A small network was shown many inputs. Here are its activations along a few directions, one row for each input.
In each table, some parts of the input vary, and every possible input appears once, in random order.
Descriptions start from the smaller parts, as in this example, which fits no table here: one of 3 separate values, together with either a single point or one of 9 places around a ring or (one of 4 places along a line, together with one of 5 places around a ring).
Shared parts are said once, and a part with two or three values counts as separate values.

Other details of the inputs vary at random and push rows far along two fixed directions, the same in every table; ignore that.

Table:
x1: [ 51  -5  26  17  12  11  18  -1 -21 -33 -61]
x2: [ -21   -4    8 -122    4   42   -5   45   37   40    8]
x3: [ 27   2  11 -15   9   2  14  12  -7 -22 -45]
x4: [  1   6  -8  14   7 -12   1  -5  -6  -6  -1]
x5: [-10 -10  -4   7 -11 -34   0   6   3  -8  15]
x6: [ 51 -13  28  12   5  -7  20   7 -18 -41 -58]
x7: [ 33   4  16   1   5  40  11  -8 -10 -10 -45]
x8: [ -18   -5   10 -117    5   61   -8   36   38   52   14]
x9: [  1  -3  -1  11   1 -23   1   2  -5 -12   0]
x10: [ -22  -14    6 -115   -1   53   -9   34   41   54   24]
x11: [ 27  10  14 -11  16  10  10   9 -10 -19 -43]
x12: [-42  23 -30  46  -8  -7 -18 -28  -1  20  50]
x13: [ -5  -3  -4  10   1 -18  -1  -1  -2  -3  11]
x14: [  0 -10   3  16 -11  -1  -2  -8   0   2   9]
x15: [-40  20 -32  36   2 -34 -16 -15   0  12  50]
x16: [ 51  -4  28  20   8  22  18  -6 -22 -31 -64]
x17: [-41   3 -27  31 -10 -53 -12  -6   2   2  49]
x18: [  6 -10   4  21  -6 -13   1  -5  -4  -6   5]
x19: [  0  -9   3  18 -15   9  -2 -11   0   4  10]
x20: [-33  -6 -23  36 -13 -47 -12 -11   4   8  56]
x21: [-18   1 -10  28 -12   0  -8 -17   0  11  27]
x22: [-22   6 -19  14   0 -28  -7  -4   2   2  27]
x23: [-25  18 -18  24   0   0 -12 -16   0  14  27]
x24: [ 50   5  21  19  12  28  17 -10 -22 -29 -67]
Each input here is: one of 4 places along a line, together with one of 6 places along a line.
Changing only the place on the line of 4 turns x17 into x5. The same change can be made to x9. Which row results?
Answer: x6
Change only the place on the line of 6 in x8. List by row number the other rows that result.
Answer: x2, x11, x12, x15, x23
Start at x15 and move only the place on the line of 4, one step at a time. The first step leads to x4. Which rows follow, in order?
Answer: x13, x20
Start at x12 and move only the place on the line of 4, one step at a time. The first step leads to x7. Which rows follow, in order?
Answer: x21, x19

Table:
x25: [-57   4 -32  -6  -2 -41 -21   4  20  32  79]
x26: [ 13  16 -13  40  22 -42   6  -9 -19 -29 -13]
x27: [  7   2   8 -79  12  24  10  36  12   0 -34]
x28: [ 36  10   6  32   5  32  11 -22 -16 -14 -41]
x29: [ -9  10 -14  43  -5 -36  -4 -10 -12 -19   7]
x30: [ 27 -23  14  25  -1 -11  10  -4 -11 -19 -13]
x31: [ 29 -13  21  -2  -9   4  14   6  -7 -25 -41]
x32: [ 21 -13  16 -15   3   1   4  13   1  -2 -10]
x33: [-16  15 -19  38  -1 -43  -2  -9  -9 -18   8]
x34: [ -2   8 -16  55   6  -1  -2 -31 -14   1   3]
x35: [ 14  -7  15 -23   8   3   4  17   2  -1 -19]
x36: [  4   1  21 -90  -6  91   0  21  28  40 -17]
x37: [  0 -31  20 -85  -4  31  -1  32  28  29  13]
x38: [ 10   4  -2  50  -7 -33   4 -13 -17 -28 -12]
x39: [-57  20 -17 -14  -7  23 -26  -8  18  47  63]
x40: [ 47  12  19  23  23  35  12 -16 -27 -23 -58]
x41: [-66 -15 -29   7 -36 -37 -20  -6  22  29  85]
What is each input in this table made of?
Answer: either one of 5 places around a ring or (one of 2 separate values, together with one of 6 places along a line)
Change only the place on the line of 6 in x35. List by row number the other rows that result.
Answer: x25, x26, x30, x32, x37

Table:
x42: [-20  17 -23  12   7 -16  -4  -6  -1   3  15]
x43: [ 36  22  15  88   7  27   5 -41 -35 -20 -34]
x44: [  6 -11   6  14 -11 -27   5   3  -4 -19  -5]
x45: [-22  10 -11 -59   7  25  -8  15  21  31  16]
x46: [-24  14 -19  18   2  -7  -7 -13  -2   6  18]
x47: [  6  -4  -6  20   3  12   2 -19  -5   3  -2]
x48: [-17   4 -24  20   0  -1  -8 -20   1  16  30]
x49: [-31  -8 -15  16 -18 -47  -8   3   7   1  43]
x50: [ 29 -20  29 -66   9  55   9  19  11  15 -33]
x51: [ 51  16  16  59  23 -32  20  -6 -38 -61 -67]
x52: [-74   5 -49  45 -29 -41 -23 -27  12  26  87]
x53: [ 13 -17  24 -63  -8  39   8  23  13   5 -29]
x54: [ 37  -9  19 -61  15  58  11  13   9  11 -43]
x55: [-11  -4 -13  24   3 -32  -6  -6  -1   3  30]
x56: [ 37  16  44 -60  13  92   7  17   2  10 -60]
x57: [ 23  21  12  77 -10  18   4 -31 -28 -28 -34]
x58: [-25  11 -12  14   2 -14 -10  -5  -1   6  23]
x59: [ 22  -8  35 -78  11  43   6  36  11   8 -36]
x60: [ -6   3 -13  11 -11   0   2  -9  -1  -5   0]
x61: [ -9 -13  -1 -57   2  19  -5  17  24  32  22]
x62: [ 16 -12   8  24   4 -10   3  -7  -9  -9  -2]
x63: [-20  -3 -11 -46 -12  19  -5  10  22  24  16]
x64: [-56  -8 -10 -74  -7   1 -21  29  37  50  69]
x65: [ 48   7   1  67  17  -8  18 -27 -33 -41 -53]
x66: [ 15 -14  19 -71  -5  28   9  30  17   5 -27]
x67: [-56  -5 -37  43 -11 -62 -22 -14  10  23  93]
x68: [-62  -2 -35  48 -14 -44 -27 -22   9  33  96]
x69: [ 30  -5  12  60  -7 -31  13 -12 -26 -46 -35]
x70: [-26  -3 -16  17 -14 -42  -7   1   4  -2  33]
x71: [-43 -17  -4 -54 -23   4 -15  21  30  37  52]
x72: [ 19  -1  21 -79  15  34   8  34  14   7 -35]
x73: [-18  19 -21  12   5  -5  -6 -10  -2   4  13]
x74: [ 16   3  10  17  10 -23   6   5 -12 -25 -21]
x75: [ 51  10  19  60  20 -35  20  -4 -38 -61 -64]
x76: [ 13 -11  11 -68  -5  36  11  23  16   7 -30]
x77: [ 52  -6  17  70  13 -28  17 -18 -33 -48 -47]
What is each input in this table made of?
Answer: one of 3 separate values, together with either a single point or one of 11 places around a ring
Changing only the choice among 3 separate values turns x49 into x75. The same change can be made to x44. Which row results?
Answer: x74
List by row number the other rows that have the choice among 3 separate values in common with x62.
Answer: x43, x47, x48, x50, x54, x55, x61, x65, x67, x68, x77
Change only the choice among 3 separate values in x59. List by row number the other rows that result.
Answer: x68, x71
Change only the choice among 3 separate values in x63. List by row number the other rows that result.
Answer: x45, x54

Table:
x78: [  3   8   7  54  -7   1  -8 -21 -10   0   2]
x79: [ 29  28 -15  39  35   8   0 -24 -20   1  -9]
x80: [  6   2  13  46 -16   3   3 -12 -14 -14  -9]
x81: [-41  29 -32  51  14 -50 -23 -15  -6   8  47]
x82: [ -8 -16  32 -74  -9  60  -9  24  28  43  12]
x83: [ 11  18 -18  31  11 -25  10  -8 -19 -31 -34]
x84: [ 42  -9  15  19  22 -25  16   4 -16 -32 -42]
x85: [  2  -1  -9  54 -17   5   2 -30 -13  -3  -5]
x86: [  5  -9  -1  55  -9   8   3 -29 -14  -5  -6]
x87: [ 45  -3  22  11   9 -33  23  17 -18 -50 -58]
x88: [-27  13 -35  81  -7   3 -18 -48  -2  39  73]
x89: [-36 -16 -13 -32 -33 -25 -13  16  26  17  50]
x90: [-46  19 -14 -18   1  21 -24  -6  17  41  47]
x91: [ 11  22 -17  36   8 -26  12  -5 -21 -37 -34]
x92: [ 42 -25  39 -52 -11  18  16  30   4 -22 -48]
x93: [-19 -18 -23  48 -23 -51  -4 -20  -4 -16  32]
x94: [ 46 -32  35 -45   5  31  13  18   5  -8 -41]
x95: [ 43 -24  19 -54  11   5  27  30   2 -25 -63]
x96: [ 29   9  25 -42  26  24   8  23  -9  -9 -46]
x97: [ 50   1  20   7   7 -32  24  17 -15 -54 -70]
x98: [ 32  16  16 -55  11  21  16  32   0 -22 -66]
x99: [ -8 -22  17 -74  13   0  -3  39  23  25  21]
x100: [-36  18 -42  36   7 -37 -10 -18  -6   6  32]
x101: [ -1   2 -12  59 -22  -8   3 -26 -11 -16  -8]
x102: [-16   4  -5 -71  17  25  -8  25  22  33  11]
x103: [-45 -12 -10 -34  -6 -42 -12  26  23  21  61]
x104: [-17  26  -8  58   4  -4  -8 -29 -21  -5  13]
x105: [-41 -23  -5 -20 -25 -26 -15  13  20  23  67]
x106: [-38 -27 -16 -37 -32 -17  -9  15  27  19  51]
x107: [ 42  -2  22  23  23 -30  11   6 -17 -33 -43]
x108: [-25  24 -35  70  -4 -10  -6 -44 -19  -4  17]
x109: [-10   2  11 -93  12  30   0  44  20  19  -4]
x110: [ -9  34 -30  64  15  20 -15 -50 -12  24  35]
x111: [-12  -8  17 -90 -31  53  -4  32  36  32  -2]
x112: [ 47 -38  28 -48  -3  32  19  14   1 -11 -52]
x113: [-19  -6  -9 -76  16  28  -4  22  20  33  11]
x114: [-16  25  -7  47  -1  -4  -4 -20 -15 -14   5]
x115: [-11   9  16 -95  -7  62   1  30  26  25 -11]
x116: [  2 -38  33 -87  -2  32  -4  35  27  29  16]
x117: [-38  -7 -11 -14 -19  22 -19  -4  24  47  53]
x118: [ 28  23   7  11  15 -13  14  11 -19 -39 -53]
x119: [ 51  -8  33  15  23 -22  19  13 -24 -42 -56]
x120: [-41  -5   1 -11 -21  17 -18  -1  17  44  56]
x121: [-24  29 -31  58 -13 -14  -2 -31 -12 -17  10]
x122: [ 21  20   7  30  29 -13   2   0 -23 -25 -31]
x123: [-69  32 -40  86  -3 -38 -30 -39  -8  18  83]
x124: [-48  -2 -22  -8 -39   4 -13  -3  23  29  52]
x125: [ 46 -24  20 -32  15  45   6  -2   9  18  -8]
x126: [-35 -22  -4 -21 -12 -17 -22   5  22  34  68]
x127: [ 51 -33  23  23   5   1  20  -9 -22 -36 -48]
x128: [ -1  13  -5 -16  -4  31   4  -7   2  -1 -25]
x129: [-25  28 -26  71   4 -10 -13 -38 -15  -1  23]
x130: [ -7  35 -13  41  -8  -6   0 -18 -11 -22 -16]
x131: [ 52 -19  17  15  23 -17  25   3 -21 -39 -58]
x132: [-16  -7   4 -81   6  71  -4   9  24  40  -1]
x133: [ 49 -19  35  29   3  -8  14  -2 -26 -37 -43]
x134: [ 45 -13  10  13  15 -22  23   1 -19 -35 -55]
x135: [-46 -11 -28 -33 -15 -45  -7  19  27  18  55]
x136: [ 48   1   3  34  32 -11  12 -15 -15 -12 -18]
x137: [-47   3 -12  -7 -36   0 -17   2  21  30  56]
What is each input in this table made of?
Answer: one of 5 places around a ring, together with either a single point or one of 11 places around a ring
Changing only the place on the ring of 5 turns x91 into x121. The same change can be made to x83. Which row results?
Answer: x128
Start at x80 and move only the place on the ring of 11, one step at a time. The first step leads to x137. Which rows follow, in order?
Answer: x111, x124, x101, x85, x86, x117, x78, x82, x120
Change only the place on the ring of 5 in x123. List by row number the other rows that result.
Answer: x82, x99, x116, x122
List by row number the other rows that have the place on the ring of 5 in common with x92.
Answer: x89, x93, x94, x105, x106, x112, x116, x125, x126, x127, x133
